Each row below holds a small network's activations on one input, seen along a few directions.
Each table varies a few parts of the input and shows all the possible inputs, shuffled.
Descriptions start from the smaller parts, as in this example, which fits no table here: one of 4 places along a line, together with either a single point or one of 11 places along a line or (one of 3 separate values, together with one of 5 places around a ring).
Shared parts are said once, and a part with two or three values counts as separate values.
In the rows, 128 means zero.

Other details of the inputs shift rows strongly along three fixed directions, in all tables alike. That doesn't count.

Table:
R1: [144 123  26  81 154 104 133 100  83 151 113 161 111 147]
R2: [108  68 118  69 113 126 130 128 169  60  51 118  99  87]
R3: [111 104 197  61 133 102 148 156 181  87  65  67 151  41]
R4: [147 146  89 150 155 181 137 113 165  97 168 140 100 159]
R5: [105 139  83 119 146  98 166 103  77 147  92 153 176 121]
R6: [118 112 138 121 106  84 154 153  60 176 135 124 179  95]
R7: [107 132 162 114  98  67 135 163  82 177 129 101 213  99]
R8: [141  73 122  41  88 106 156 176 157  74 108  71  98  91]
R9: [145  86 125  73 123 121 174 150 145  84  77 107 112  38]
R10: [133 131 110 108 140  66 119 115  85 191 112 157 165 103]
R11: [115 109 182 160 101 100 125 135 101 126 104 103 151  54]
R12: [ 96 142 172  98 148  81 130 166  90 142  99 108 154 128]
R13: [119 146 241 167 135 186 129 145 194 117 126 113 119  96]
R14: [171 117 157 136  93 174 119 119 195  50 129  95  73 128]
R15: [109 143  56  95 158  87 132  95 103 136  93 148 182 176]
R16: [111 153  37 111 155 105 155  93 103 126 111 148 162 173]
R17: [170 107 157 163  88 184 138 117 154  88 156 126  74 119]
R18: [114 126  43  90 159 106 132  82  86 131  81 177 154 191]
R19: [122 172 229 203 140 141 128 141 114 159 155 109 146 111]
R20: [128 141 185 151 122 181 150 128 200  86 137 100 118  88]
R21: [140  96 106  45 103 106 121 142 157  52  79  98 100 145]
R22: [119 144  93  87 182 102 139 144 102 163 121 125 108 123]
R23: [ 99 123  35 140 139 145 134  86 112 105 114 175 113 176]
R24: [135 119 119 113 127  89 140 115  77 124  93 124 146 117]
R25: [138 136 155 129 115 160 100 127 164  83 145 118 105 174]
R26: [127 134 163  95 147  67 121 145 133 170 122 103 163  68]
R27: [164 149  76 144 132 149  87  89 164 139 166 168 100 192]
R28: [146 130 167 165  91 164 104 116 131 113 136 149 123 153]
R29: [103 172 177 179 155 164 154 133 140 143 140 132 138 121]
R30: [118  89 138  30 107 103 135 173 152  80 105  81 108 124]
R31: [135 112 116  85 137 101 154 138 124  96 132  87 111 120]
R32: [ 97 142 187 139 139  96 153 183  76 191 156 103 169 102]
R33: [143 148 107 166 122 114 140 112  96 148 168 125 154 148]
R34: [144 159  45 129 172 145 112  95 121 151 172 154 107 190]
R35: [164 113 106  99 115 164  98 113 211  79 102 126  75 163]
R36: [111 117  98 167  89 160  91 118 105 135 166 173 117 198]
R37: [142 165 128 180 143 155 109  95 124 121 171 132 125 191]
R38: [170 113 155 138 101 193 148 141 222  60 138  98  83  69]
R39: [157 157 146 175 119 149 120 121 146 170 169 121 144  86]
R40: [133 143 116 162 123 163 122 129 123 142 205 135 124 194]
R41: [117 134  83 193 136 149 131 107 101 147 153 168 143 122]
R42: [114 120  65 126 141  95 119 114  80 171 123 149 136  99]
R43: [115 102 118 104 122  74 107 130 116 158 101 137 134  73]
R44: [143 106 139  97 121 114 119 126 145 130  73 132 128 103]
R45: [127 129 132 221 103 152 120 105  96 147 182 151 128 135]
R46: [133 137 183 188  78 164 111 132 109 167 173 153 157 144]
R47: [116 137  67  58 190  73 119 132 105 157 108 151 103 174]
R48: [112 150 182 155 152  97 158 158  80 171 150 101 154  99]
R49: [111 151 210 140 146  73 122 149 120 198 107  95 218  57]
R50: [115 136 178 213  88 152  88 119 109 145 154 153 154 134]
R51: [131 137  77 114 178 166 150 134 148  94 136 147  70 170]
R52: [128  95  92 157  88 174 112 127 128 109 171 153  80 172]
R53: [140 103 155 167  96 182  83 115 191 108 115 144  85 120]
R54: [112 101 102  36 131 128 131 168 138  81 107 116  62 190]
R55: [124 172 199 194 154 160 101 132 148 184 146 143 140 147]
Description of these inputs: one of 5 places along a line, together with either one of 5 places around a ring or one of 6 places around a ring.
The inputs of R50 and R21 match in every part but the place on the line of 5. If R43 is changed in the same way as R50 into R21, which row does it become? -> R27
Change only the place on the ring of 6 in R1. List by row number the other rows that result. -> R5, R9, R10, R18, R44
Which other rows agree with R12 in the place on the line of 5? List them by row number. -> R13, R19, R22, R29, R32, R47, R48, R51, R54, R55
Start at R3 and move only the place on the ring of 6, one step at a time. The first step leads to R49. Which rows follow, in order? -> R26, R34, R4, R20
Change only the place on the line of 5 in R54. List by row number the other rows that result. -> R7, R30, R36, R46

Table:
R56: [159 111  77 125 117 179 110  98 180  76 147 148  65 152]
R57: [105 118 208 123 105  72 143 181 109 179 116  83 198  24]
R58: [124 109 105  79 126  78 131 118 102 127  77 133 140 109]
R59: [106 107  66  62 145  68 134 127  99 103  63 124 123 137]
R60: [121 136  70  67 172  80 145 132 105 122 112 110 138 142]
R61: [ 92 137  68 108 175  81 135 117  77 167  98 150 164 150]
R62: [128  95  83 100 117 128 133 120 126  94 118 129  83 123]
R63: [129 121  30  37 171  82 151 124  85 109 103 125  94 192]
R64: [126 132 139  74 147  90 141 139 121 115  89 105 130 126]
R65: [129 135 139 174 112 109 122 116  74 181 155 153 171 124]
R66: [114 139 189 184 113 145 133 149 124 168 155 118 148  76]
R67: [ 90 141  88  95 158  36 141 144  43 199 126 132 210 141]
R68: [149 151 158 192 128 157 117 107 139 152 144 144 135 125]
R69: [160 107 130 145  91 189  97 103 165  86 144 151  71 163]
R70: [166 119 133 122 115 195 119 128 183  63 157 126  39 192]
R71: [130 147 155 204  96 164 153 119 113 150 170 135 167 110]
R72: [129 130  90 147 130 180 113 116 142 103 170 163  74 220]
R73: [116 154 126 202 138 129 123 103  85 176 161 160 171 113]
R74: [138 157 164 182 126 163 129 128 128 169 177 143 131 138]
R75: [138 111  37  76 138 109 114 107  97 103 101 155  97 207]
R76: [135 166 169 193 133 168 120 126 152 163 183 139 152 119]
R77: [115 156 145 149 153 112 129 124 124 177 140 132 177 121]
R78: [125 155 148 187 133 157 120 124 117 136 182 137 123 180]
R79: [123 102  93  65 146  63 145 120  97 134  67 124 148  88]
R80: [103 139  72 144 160  86 127  92  66 170 117 163 173 145]
R81: [154 115 150 122 105 154 116 125 172  87 104 123  86 120]
R82: [138 107 106 122  92 175 135 117 150  70 123 137 109 163]
R83: [109 155 132 166 129 116 105 124  91 191 154 147 188 151]
R84: [125 102 129  62 121 117 124 152 156  94 104 104 112 127]
R85: [160 130 147 191  97 189 114 104 149 131 175 150  93 131]
R86: [154 122  95 131 119 193 117 117 164 104 153 152  54 180]
R87: [140 129 231 173 102 175 119 147 206 132 139  99 131  48]
R88: [128 145 155 173 116 105 129 136 100 180 153 113 177  81]
R89: [144 123  53 131 122 140 107 107 124 111 153 154  97 206]
R90: [117 145 163 182 136 117 128 122 112 161 125 126 167  88]
R91: [119 125 146 172 107 137 107 112 107 139 142 145 144 128]
R92: [120 165  65 151 169 116 125 106  69 192 147 179 163 178]
R93: [131 144  86 149 147 107 128 100  76 170 139 165 160 132]
R94: [127 150 206 146 139 112 138 144 147 150 131  85 171  67]
R95: [147  91 135  90  94 144 114 122 193  67  97 111  81 100]
R96: [122 101 128 106 110 125 122 119 146  89  93 125 103 106]
R97: [147  94 123  96 100 171 163 136 183  48 103 108  91  86]
R98: [149  96 196 106  93 121 148 167 157 107 101  76 106  25]
R99: [125 140  94 127 149 143 135 122 119 112 153 128  92 181]
R100: [108 179 103 142 166  83 121 109  76 180 141 140 191 182]
R101: [118 163 150 134 172  78 144 127  81 183 120 119 191 116]
R102: [129  98 120  95 104 104 115 127 127 113 107 117 134 108]
R103: [104 172  69 156 155 105 105  97  78 194 144 176 183 200]
R104: [157 145 213 216 101 187 107 121 195 133 162 115 129  80]
R105: [129 136 176 178 122 138 133 139 133 137 136 116 142  63]
R106: [133 162 158 170 132 158 114 114 137 156 151 157 138 164]
R107: [129 125 122  86 134 114 122 137 135 101 124 104 120 156]
R108: [132 108  73 115 122 151 105 111 134  78 120 146  76 194]
R109: [127 135 188 148 117 124 136 153 118 162 149 123 152 106]
R110: [125 138 213 145 133 135 148 160 151 117 132  82 134  51]
R111: [111 162 135 176 156 139 131 125 108 167 161 150 158 135]
R112: [102 124 112  65 175  64 156 140 101 120  77  97 147 110]
R113: [158 143 165 183 117 168 122 124 150 133 151 134 117  99]
R114: [119 105 137  48 127  99 137 153 167  94  79  96 117  99]
R115: [118 107 195 142  99 100 139 165 117 132 116  91 150  48]
R116: [121 143 147 150 125 127 112 131  99 172 136 146 161 142]
R117: [142 136 146 145 116 176 108 120 167 119 129 147  98 152]
R118: [123 129  47 105 167 159 122  97 150  92 126 165  73 222]
R119: [123 117  55  39 158  77 149 138 108 105 107 101 108 155]
R120: [102 124 201 104 131  78 144 169 105 133 100  75 169  68]
R121: [143 160 230 216 108 213 108 124 195 103 174 119  98 134]
R122: [159 134 219 212  80 223 105 139 189 128 186 136  92 122]
R123: [102 171  98 170 159 132 113 100  94 168 152 175 155 207]
R124: [150 100 148 120 106 153 119 118 193  88 114 112  95  82]
R125: [133 114  92  85 137 134 130 137 159 105 114 123 102 119]
R126: [132 125 165 158 105 197 107 127 194  91 132 135  77 137]
R127: [ 95  97 130  74 127  70 147 169  95 134  88 102 147  82]
R128: [123 163 149 169 136 114 123 132  97 171 176 124 171 155]
R129: [129 108 115  99 126 161 138 140 166  83 133 120  61 142]
R130: [152 113 162  76 135 139 149 155 174  75 104  86  81  84]
R131: [101 159 153 180 138 127 116 126  88 179 160 150 178 158]
R132: [150 135  54 135 127 167  94  86 159  92 138 164  80 223]
R133: [132 155 137 171 127 157 122 124 138 160 183 139 133 150]
R134: [142 103 118  82 124 109 138 146 158  92  97  96 108  71]
R135: [130 152  80 182 135 167 140  81 116 132 148 172 157 187]
R136: [130 152  80 165 134 156 111 109 119 163 177 160 124 186]
R137: [122  83  89  55 125  91 151 151 125  82  80  95  86  92]
R138: [143  97 155  78 124 144 136 146 187  90  82 105  85  82]
R139: [119  99 168  52 122  87 143 169 128 116  80  93 136  81]
R140: [101 116 157 123 103  68 174 156  65 158 106 102 220  57]
R141: [129 112 106  59 156 108 145 133 144 110  85 123 107 130]
R142: [ 97 105  53  39 167  65 152 146  91 120  69 123 130 112]
R143: [131 116 144 127  94 155 148 122 160  82 103 122 130 113]
R144: [123 143  67 170 126 111 107  92  71 176 172 173 165 188]
R145: [153  81 154  95  82 147 132 142 190  75 118  89  73  57]
R146: [136 103 132  46 132 108 136 151 138  79  88  93  94 135]
R147: [105 148 159 110 162  57 160 157  70 199 109 115 209  58]
R148: [ 98 109 222 118 105  95 136 178 122 146  94  84 172  28]
R149: [152 121  98 142 114 150 115 116 125 114 146 150  91 179]
R150: [132 104  69 134 114 153 112 103 123  94 146 160  80 185]
R151: [128 110  37  71 135  93 111 114 103 105 103 139 117 189]
What is each input in this table made of? -> one of 6 places around a ring, together with either a single point or (one of 3 separate values, together with one of 5 places along a line)
The inputs of R71 and R140 match in every part but the place on the ring of 6. If R145 is changed in the same way as R71 into R140, which row does it become? -> R144
The inputs of R132 and R134 match in every part but the place on the ring of 6. If R123 is changed in the same way as R132 into R134, which row does it become? -> R111
Change only the place on the line of 5 in R146. List by row number the other rows that result. -> R69, R75, R116, R139
Start at R83 and move only the place on the ring of 6, one step at a time. The first step leads to R57. Which rows follow, in order? -> R136, R125, R87, R103
Change only the choice among 3 separate values in R134. List by row number the other rows that result. -> R105, R113

Table:
R152: [129 128 173 125 124  99 153 151 126 150 120  94 165  48]
R153: [130 126 101  96 139 146 111 128 147 101 126 139  82 198]
R154: [150  81 132  75 101 133 124 144 167  74 102 104  67  97]
R155: [132 123 214 124 116 137 128 169 160 130 133  92 116  77]
R156: [101 131 115  89 155  84 152 150  84 137 108 115 150 135]
R157: [108 113  36  95 137  97 127 102  80 126 102 162 138 183]
R158: [141 150 163 192 131 193 126 112 172 118 155 139 109 122]
R159: [123  78 113  49 117  85 156 153 120  77  68  91 109  78]
R160: [114 161  98 146 148  98 112 114  79 179 149 150 177 184]
R161: [119 131  87 141 128 105 116 114  81 171 139 159 157 141]
R162: [117 160 129 171 138 124 132 123  91 161 163 136 171 152]
R163: [139 152 154 183 119 168 119 106 149 132 155 141 141 145]
R164: [123 141  73 119 167 116 136 110 112 142 123 147 125 146]
R165: [132 117  48  64 148 103 123 111 124 106  95 140 111 180]
R166: [133 142 137 188 110 158 110 102 118 134 156 154 134 162]
R167: [115 142 137 120 160  81 136 132 103 175 109 127 170  82]
R168: [150 111  89  86 126 155 114 126 170  78 136 126  61 176]
R169: [104 130 153 106 134  72 144 147  95 149 106 101 185  97]
R170: [131 129  84 114 150 154 123 100 157  92 110 150  91 172]
R171: [143 126 161 185  88 183  99 116 163 125 154 148 112 129]
R172: [126  75  96  56 110 102 149 149 134  89  85 106  97  80]
R173: [120 113 165 116 111  81 128 145 104 147  98 107 164  73]
R174: [116 129 146 140 123  79 144 141  74 173 127 115 176  74]
R175: [134 154 133 171 144 158 106 103 148 147 140 154 128 151]
R176: [121 159 104 160 147 117 138 109  88 162 146 146 176 146]
R177: [150 105 105  89 118 163 131 136 179  65 136 110  55 151]
R178: [130 107 190 160  86 154 138 145 152 112 129 110 132  56]
R179: [132 149 140 162 135 166 124 131 135 137 173 138 104 169]
R180: [151 147 128 166 127 164 111 108 150 140 164 147 120 152]
R181: [127 129 237 152 103 165 128 160 176 111 135  94 119  86]
What is each input in this table made of? -> one of 5 places around a ring, together with either one of 2 separate values or one of 4 places along a line
The inputs of R180 and R165 match in every part but the place on the ring of 5. If R167 is changed in the same way as R180 into R165, which row does it become? -> R175
Change only the choice among 2 separate values in R157. List by row number the other rows that result. -> R166
Change only the place on the ring of 5 in R157. List by row number the other rows that result. -> R161, R171, R172, R178
Change only the place on the line of 4 in R158. List by row number the other rows that result. -> R156, R162, R176
Change only the place on the line of 4 in R152. List by row number the other rows that result. -> R164, R177, R179

Table:
R182: [132 100  72  91 123 114 124 106 137  88  84 133 104 121]
R183: [123 102  66  74 133 125 132 114 136  87  93 141 106 157]
R184: [127  95 116  83 116 139 116 142 148  83 115 121  69 160]
R185: [143 117 105 134 119 183 126 115 184  84 135 136  79 131]
R186: [140 126  98 148 109 172 126 118 140 109 155 148 102 169]
R187: [127 122 188 101 120 113 137 172 144 120 137  79 126  92]
R188: [120 114 123 136 105  82 131 132  73 156 131 123 165  93]
R189: [116 148 116 130 162  95 136 130  83 179 130 140 156 124]
R190: [136 152 167 194 130 193 124 117 153 123 171 144 106 147]
R191: [130 138 133 182 117 125 134 105  95 156 144 143 170 104]
R192: [136 163 176 168 142 169 113 125 177 127 151 120 123 140]
R193: [135 138 155 194  99 130 129 120  94 161 155 135 168 101]
R194: [124 160 153 125 158 100 123 135 118 174 130 121 166 127]
R195: [109 162  56 148 178 118 128 100  81 163 143 168 139 193]
R196: [122 115  67  79 145  92 143 126 106 141 105 138 134 121]
R197: [117 104 177 124  94 105 142 166 122 141 131  96 155  56]
R198: [117  90 113  90 104  68 127 139  87 130  94 113 153  94]
R199: [107 107 107  75 137  82 141 154  90 128 111 110 121 127]
R200: [159 126 139 180 105 165 115 107 147 133 154 142 115 103]
R201: [118 136  67 134 143 126 138 102  98 140 140 160 144 169]
R202: [108 156 116 152 149 107 122 125  69 174 135 152 169 173]
R203: [145 120 151  82 124 152 139 155 178  72 124  91  75 137]
R204: [127 148  57 144 154 151 122 107  96 130 158 170 102 232]
R205: [131 131 115 148 124  99 117 107  92 169 119 150 166 106]
R206: [136 152 186 168 117 163 103 139 154 134 175 121 122 160]
R207: [126 169 194 173 139 144 124 125 141 154 155 121 160 135]
R208: [151  98 168 138  93 154 134 133 183  83 111  99  98  43]
R209: [115 158  95 109 178  98 139 128 109 148 127 122 150 154]
R210: [131 127 170 178 101 130 125 111 120 144 129 132 166  84]
R211: [119 130 112  61 163  88 155 144 122 110 102 100 129 131]
R212: [126 150 191 171 134 131 119 134 127 175 137 131 153  94]
R213: [141 137  96 169 108 190 106 102 147 113 161 170 100 205]
R214: [147 106 121 110 111 164 117 123 182  97 117 137  84 123]
R215: [115 137 188 148 134 127 129 143 145 141 113 113 142  76]
R216: [132 119 140 115 131 164 124 126 167  82 114 131  79 148]
R217: [142 117 120  50 151 115 142 150 166  94 103  96  87 119]
R218: [128 101 171 131  83 144 118 149 155 114 134 114 119  99]
R219: [126  95 102  86 107  83 136 129 100 113  81 119 140 106]
R220: [113 130 167  74 140  74 145 165 114 136  93  83 161 101]
R221: [125 127  70 126 138 145 116 102 141 116 121 157 118 166]
The inputs of R206 and R187 match in every part but one. If R182 is changed in the same way as R206 into R187, which row does it become? -> R208
The inputs of R193 and R219 match in every part but one. If R195 is changed in the same way as R193 into R219, which row does it become? -> R215
What is each input in this table made of? -> one of 2 separate values, together with one of 4 places along a line, together with one of 5 places along a line
Change only the place on the line of 4 in R196. List by row number the other rows that result. -> R189, R200, R217
Start at R187 and move only the place on the line of 4, one step at a time. The first step leads to R199. Which rows follow, in order? -> R197, R188
Change only the choice among 2 separate values in R211. List by row number the other rows that result. -> R207
Change only the choice among 2 separate values in R200. List by row number the other rows that result. -> R205
